Each row below holds a small network's activations on one input, seen along a few directions.
Each table varies a few parts of the input and shows all the possible inputs, shuffled.
Descriptions start from the smaller parts, as in this example, which fits no table here: ring(8) and (point or line(9) or (values(2) and line(6))).
Shared parts are said once, and a part with two or three values counts as separate values.
In the rows, 128 means zero.

Rows:
row 1: [140 173  79 154 125 145 151 111  88  59 191  89 126 113 150 128 102]
row 2: [101 162 123 126 142 168 131 138 160  51  74 110 131 148 175 107 122]
row 3: [134  88 170 100 165  63 117 175 121 210 191 153 143 119  52  93 140]
row 4: [151 186  97 118  74  94 154  78 133  90 155  85 119 117 132 182 117]
row 5: [ 98 124 115 140  97 137 148  92 189 105  52 158 126 207 189 126 135]
row 6: [105 125  97 165  83 124 135 110 162 149  69 166 138 200 199  93 149]
row 7: [110  77 171 104 195 100 107 188 124 135 191 134 123 101  35  95 109]
row 8: [121 196 107 119 138 154 131 122 133  47 135  82 128  92 149 146 113]
row 9: [ 92  90 191  81 196  87 113 192 145 116 163 116 106 108  20 129  98]
row 10: [ 73 125 128 148 132 181 144 122 165  59  77 131 116 199 193 100 104]
row 11: [150 192 109 109  93 113 136  94 158  96 118  97 139  98 145 168 144]
row 12: [130 145  97 130 107 135 134 129 128 149 117 159 178 138 187  78 153]
row 13: [144 186  75 127  91 103 129 112 132 144 139 116 156  89 161 147 152]
row 14: [151 191  71 147  71  85 140  94 105 133 167  99 141 114 141 152 121]
row 15: [154  45 205 105 150 138 108 125 115 195  83 146  72 109  50 209 125]
row 16: [122  94 187  70 157  44 109 157 173 164 154 131 107 115  25 144 127]
row 17: [128 158 100 136  90 119 118 128 152 146  85 140 168 143 178 107 155]
row 18: [ 88 110 114 167 135 187 144 126 144  79 106 147 138 190 206  69 109]
row 19: [169 178  73 153  81 111 143  91  77 135 193 115 153 117 139 122 141]
row 20: [156  40 188 128 135 125 100 139  89 240 105 151  80 110  73 174 143]
row 21: [164 175  91 134 100 130 138 115 102 145 167 124 170  98 163 116 167]
row 22: [136 174  95 144 138 163 132 130 109  65 154 101 154  86 151 115 123]
row 23: [118 115 105 168 100 157 152 107 138 156 101 169 158 206 212  65 153]
row 24: [139  26 196 136 193 180 111 155  68 165 129 143  76 105  75 153 106]
row 25: [158  38 181 133 155 152 112 134  64 241 130 167 107 110  78 146 132]
row 26: [127 192  91 140 122 136 146 103 106  36 157  73 111 119 126 160  92]
row 27: [110 140 102 141 142 169 128 141 138  71 105 134 150 130 179  75 125]
row 28: [125 159 113 111 105 120 129 111 178  97  62 139 144 149 167 137 148]
row 29: [125  44 207 115 181 178 105 150  96 150  95 125  56  99  49 178  96]
row 30: [124  95 163  92 148  42  97 171 149 213 175 139 126 109  43 124 139]
- Changing only one part turns row 7 into row 3. The same change can be made to row 24. Which row results? => row 25
- Describe the family of inputs behind these rows. => ring(5) and (values(2) or line(4))
- Change only the line(4) part in row 12. List by row number the other rows that result. => row 19, row 21, row 23
- Change only the ring(5) part in row 6. List by row number the other rows that result. => row 5, row 10, row 18, row 23

Rows:
row 31: [102  74 147 134 143 120 116 139 134 142 115 153 123 166 123  81 120]
row 32: [142 156 128 101 109  62 113 116 133 161 181 124 149 109  86 143 132]
row 33: [114 159 143  98 167 105 129 155 146  85 154 103 117 108  67 152 109]
row 34: [125 103 149 122 112  91 115 134 160 192 103 158 133 167 130  97 141]
row 35: [147  98 139 117  99 126 120 110 124 199  99 147 117 137 131 141 148]
row 36: [123 141 123 103 139  92 122 139 113 121 181 115 132 106  73 113 117]
row 37: [101  69 161 113 156 139 120 156 152 115  93 135 114 141 130  81 112]
row 38: [133  86 157 137 156 177 133 135 119 124  89 134 112 122 117 128 116]
row 39: [131 181  57 186  75 180 151  95 140  73  76 128 150 160 234 120 150]
row 40: [ 92  81 165 104 161 146 124 150 180 112  91 130  94 161 124 114 117]
row 41: [136 101 131 130 119 135 121 134 100 202 104 147 120 125 138 124 135]
row 42: [125 248  47 162  94 115 149 109 147  38 160 108 173 129 195 121 144]
row 43: [152 127 133 117 142 140 115 123  84 132 154 113 109 108  97 149 133]
row 44: [152 209  50 172  86 156 157  79 123  47 138 104 167 141 218 151 142]
row 45: [115  84 145 128 128 162 118 131  96 152 110 144 111 142 120 128 134]
row 46: [108 188  77 164  85 143 149  97 170  57  83 147 161 187 240  66 140]
row 47: [115  94 140 120 134 110 118 161 145 192 109 162 137 147 145  87 142]
row 48: [134 146 119 126 133  76 136 144 123 164 193 132 163  97  95 132 126]
row 49: [149 117 153 119 159 155 131 124 103 101 143 105 117  91 100 153 118]
row 50: [151 135 134 135 118 112 138 122  84 178 155 126 141  96 111 150 134]
row 51: [116 132 133 108 156 116 117 161 135  95 165 102 129  83  79 127 110]
row 52: [137 112 143 111 154 143 137 128 124  94 135 103  87  99 102 183 112]
row 53: [158 137 142 127  97 104 122 107 104 175 156 126 136 110 106 176 142]
row 54: [113  95 155 138 148 166 120 122 130 120  84 126  81 141 111 155  98]
- Describe the family of inputs behind these rows. => line(4) and (point or line(5))
- A walk changes only the line(4) part. It starts at row 48 and steps to row 50. List the rest of the walk in order. => row 41, row 47
- Which other rows agree with row 40 in the line(4) part? List them by row number. => row 31, row 34, row 37, row 46, row 47

Rows:
row 55: [113 186 113 110 130 107 137 145 150  77 152 110 155 109 125 110 131]
row 56: [ 97 120 141 121 112 129 130 129 174 130  62 152 127 182 148 108 140]
row 57: [127 102 161 138 122 159 125 103 133 126  55 139  95 160 130 151 121]
row 58: [139 161 106 131  87  71 124 106 151 179 122 134 152 141 136 127 155]
row 59: [121  59 179 117 157 158 112 141 141 160  72 151  86 141 104 151 127]
row 60: [146 205  46 159  57 126 153  81 125 108 132 112 157 140 204 149 149]
row 61: [134 112 163  98 160 107 110 152 122 129 135  97  87  80  55 179 108]
row 62: [125  89 141 155 148 198 137 125  93  96 108 135 122 150 153 108 123]
row 63: [126  97 141 152 125 188 118 123 126 102  77 143 119 141 160 122 121]
row 64: [161  98 152 116 123 105 120 120  99 206 134 143 116 109  80 170 134]
row 65: [149 145  96 140 109 124 134 119 110 154 165 134 167 138 153  76 147]
row 66: [105 131 144  82 158  82 113 165 162 131 144 115 125 110  76 143 121]
row 67: [114 162 105 124 150 114 135 153 125  75 177 100 147 109 131  94 125]
row 68: [145 172  98 136  93 102 127 119 137 162 137 134 173 128 163  94 159]
row 69: [110  61 171 136 168 173 115 154 107 145 105 154  94 147 111 125 120]
row 70: [154  89 153 129 128 116 133 125  81 192 172 134 123 106 101 141 127]
row 71: [126 218  65 135  96 137 154  92 137  20 144  86 132 132 164 160 123]
row 72: [126 165 114 119 142 152 122 136 116  79 143  97 116  78 109 158 109]
row 73: [124 144 134 103 124 119 129 116 132  95 131 101  91  90  89 186 103]
row 74: [164 129 128 127  93 112 126  74 117 175 126 131 126 118 127 176 136]
row 75: [104 131 123 143 126 149 120 145 159 107  79 153 151 168 176  78 144]
row 76: [172 119 106 159 111 149 132 111  67 145 164 120 140 106 135 123 136]
row 77: [105 111 115 155 144 159 125 149 137 108 107 150 141 164 178  66 131]
row 78: [103 128 142  97 170 101 120 174 134 118 179 118 126 114  84 116 123]
row 79: [125 102 155 109 171 132 126 146 110 115 180 109 100  86  68 154  98]
row 80: [152 115 140 109 121  69 124 127 148 214 134 142 140 123 111 123 156]
row 81: [111  71 179 118 146 119 116 133 180 160  80 157 122 173 126 103 132]
row 82: [104  77 162 133 156 141 121 160 142 143 110 159 127 175 123  80 126]
row 83: [156 144 110 142  93 132 135 110  89 156 139 130 145  97 147 143 125]
row 84: [135 106 128 136 125  86 135 141 118 192 171 146 149 127 113  97 132]
row 85: [107 177 111 104 132  76 133 138 169  99 131 104 131 110 109 143 124]
row 86: [118 163  85 167  85 172 149  84 148  56  76 130 124 187 218 124 121]
row 87: [125 137 116 126 161 158 136 129  86  70 180 103 118  87 115 145 100]
- Describe the family of inputs behind these rows. => values(3) and (point or (values(2) and ring(5)))
- Which other rows agree with row 87 in the values(3) part? List them by row number. => row 55, row 61, row 66, row 67, row 71, row 72, row 73, row 78, row 79, row 85
- Change only the values(3) part in row 76. List by row number the other rows that result. => row 62, row 87

Rows:
row 88: [112  54 184 139 159 183 117 146 121 143  75 152  93 158 115 119 122]
row 89: [120 127 127 156 136 176 132 129 120  87 106 126 130 147 165 109 121]
row 90: [134  82 171 118 133 103 120 130 137 207 115 153 119 131  92 134 130]
row 91: [139 192  69 135 106 118 142 122 117 103 170 112 170 115 179 106 143]
row 92: [131 128  95 171  97 180 145 101 123 133  84 157 146 184 219  90 147]
row 93: [139 208  72 118  86  92 142 104 149 101 146 111 168 122 172 124 149]
row 94: [110  74 170 124 140 151 115 128 156 143  55 149  92 161 120 141 123]
row 95: [147 166  96 141 126 155 134 114  86  70 165  94 119  87 127 158 116]
row 96: [111 147 122 137 119 150 132 114 157  85  84 125 127 147 163 131 124]
row 97: [144  98 150 104 159  94 118 155 103 181 191 136 132  89  69 120 125]
row 98: [105 122 129 147 119 174 128 110 159  97  52 145 114 177 177 131 131]
row 99: [116 101 169 111 141 127 117 134 149 133  84 131 108 135 103 147 117]
row 100: [114 101 132 161 138 202 136 118 124  94  78 148 115 175 183 104 124]
row 101: [102 154 108 126 125 117 133 125 170  69 122 121 138 155 148 106 121]
row 102: [118 184 104 112 129 115 133 123 154  65 141 103 135 112 135 140 125]
row 103: [122 137 149  90 154  97 122 136 150 112 147 110 110 104  71 150 113]
row 104: [123 114 154  99 169 124 124 152 118 109 169 112 116  97  76 127 110]
row 105: [146 118 148  98 136  65 115 141 135 185 169 125 131  99  65 141 135]
row 106: [129  59 180 133 131 126 113 133 138 219  77 170 106 160 103 136 142]
row 107: [131  36 186 142 146 154 116 149 107 215  99 172 111 152 109 111 139]
row 108: [138  60 171 129 150 129 119 147 105 203 133 160 123 121  96 109 126]
row 109: [119 166  77 150 108 124 145 127 132 107 149 133 169 155 190  76 140]
row 110: [113  79 173 123 160 157 118 152 120 132 108 133 109 126 106 124 112]
row 111: [145 142 139  98 133 106 121 120 113 116 145  95  95  78  70 199 111]
row 112: [117 180  75 136  85  96 139 108 168 108 129 128 168 164 183  93 142]
row 113: [164 193  60 152  86 133 142  95  84 109 171 102 150  96 164 143 140]
row 114: [116  76 161 116 158  98 117 177 116 187 164 148 136 118  86  99 129]
row 115: [131 173  91 153  77 129 138  95 154 127  90 133 157 163 192 116 148]
row 116: [119  95 152 106 139  67 114 157 149 189 144 144 134 127  85 118 132]
row 117: [144 122 137 112 154 135 122 138  84 114 166 101  94  65  72 175 105]
row 118: [100 141 111 139 148 143 131 153 132  70 139 123 141 141 156  96 119]
row 119: [105 114 159 106 150  97 116 154 159 119 115 126 118 141  83 128 118]
row 120: [135 150  86 160  96 156 145 104 123 122 114 141 161 153 201  87 141]
row 121: [100  91 161 113 170 128 122 165 132 115 143 130 117 131  90 102 110]
row 122: [149 186  99 126 106 128 136  97 116  69 143  88 117  97 124 180 122]
row 123: [163 126 142 110 124  81 120 122  99 190 171 113 107  75  56 190 128]
row 124: [127 147  95 153  76 151 140  92 154 133  56 153 147 186 214 115 156]
row 125: [155 215  59 135  71 107 143  82 118 107 151  96 143  98 165 169 141]
row 126: [124 161 111 127 141 142 133 136 120  66 164 104 142 112 134 115 124]
row 127: [164 101 146 114 140 108 125 132  69 185 198 117 112  68  64 163 120]
- Describe the family of inputs behind these rows. => values(2) and line(4) and line(5)
- Changing only the line(5) part turns row 122 into row 96. The same change can be made to row 95. Which row results? => row 89
- Changing only the line(5) part turns row 126 into row 100. The same change can be made to row 105. Which row results? => row 106
- A walk changes only the line(5) part. It starts at row 117 and steps to row 104. List the rest of the walk in order. => row 121, row 110, row 88
- Change only the values(2) part in row 110. List by row number the other rows that result. => row 99
- A walk changes only the line(4) part. It starts at row 112 and steps to row 101. List the rest of the walk in order. => row 119, row 116

Rows:
row 128: [108  87 170 136 159 168 117 148 128  97  82 131  92 163  99 132 119]
row 129: [114 197  60 130 104 141 122 103 174  27 120 105 147 142 162 107 135]
row 130: [160 194  67 149  71 131 130  91 127 116 125 116 171 128 164 110 160]
row 131: [128  51 187  65 204 116 114 152 103 165 195 126  61  36  51 201  85]
row 132: [103 121 120 172 123 182 139 128 123  91  74 137 120 183 183 104 121]
row 133: [134 160 130 118 135  85 128 156 123 127 162 110 155 100 102 123 132]
row 134: [134  68 153 125 125 110 141 113 120 222 147 168 124 138 141 124 124]
row 135: [152 147  93 121  97  72 135  93 130 173 197 124 155  80 133 130 114]
row 136: [130 167 105 112 137 138 114 121 143  35 147  93 119 111  95 144 127]
row 137: [111  94 202 123 161 123 138 183 109 189  88 143 124 151 102 112 130]
row 138: [134 123 120 157  92 143 130 120 127 165  70 154 141 175 176 121 162]
- Describe the family of inputs behind these rows. => point or (values(2) and ring(5))

Rows:
row 139: [141 189  75 137  85  94 138 110 131 113 148 115 153 143 153 136 156]
row 140: [118  85 163 139 142 162 124 125 122 128  86 133  90 144 118 148 107]
row 141: [151  92 170  84 168  72 111 149 102 174 210 113 100  57  14 172 108]
row 142: [126 193  89 132 109 122 142 106 135  56 145  93 134 131 143 139 121]
row 143: [151 152 108 123 103 128 138 106 119 152 134 131 147 107 168 141 146]
row 144: [142  82 176 145 118 143 129 113 123 185  85 150 129 148 129 124 126]
row 145: [106 114 171 107 159 140 127 141 167  97 103 133 134 143 123 102 118]
row 146: [112 118 101 145 148 160 120 152 109  95 141 131 116 137 129 105 128]
row 147: [102 105 131 116 129 102 117 144 171 161  99 158 131 161 135 108 142]
row 148: [125 125 115 156 123 131 132 151 106 157 130 142 152 143 145  83 137]
row 149: [135 153 109 124 125 154 129 111 124  92 126 109 123  93 152 150 118]
- Describe the family of inputs behind these rows. => point or (values(2) and line(5))
- A walk changes only the line(5) part. It starts at row 140 and steps to row 145. List the rest of the walk in order. => row 146, row 149, row 142
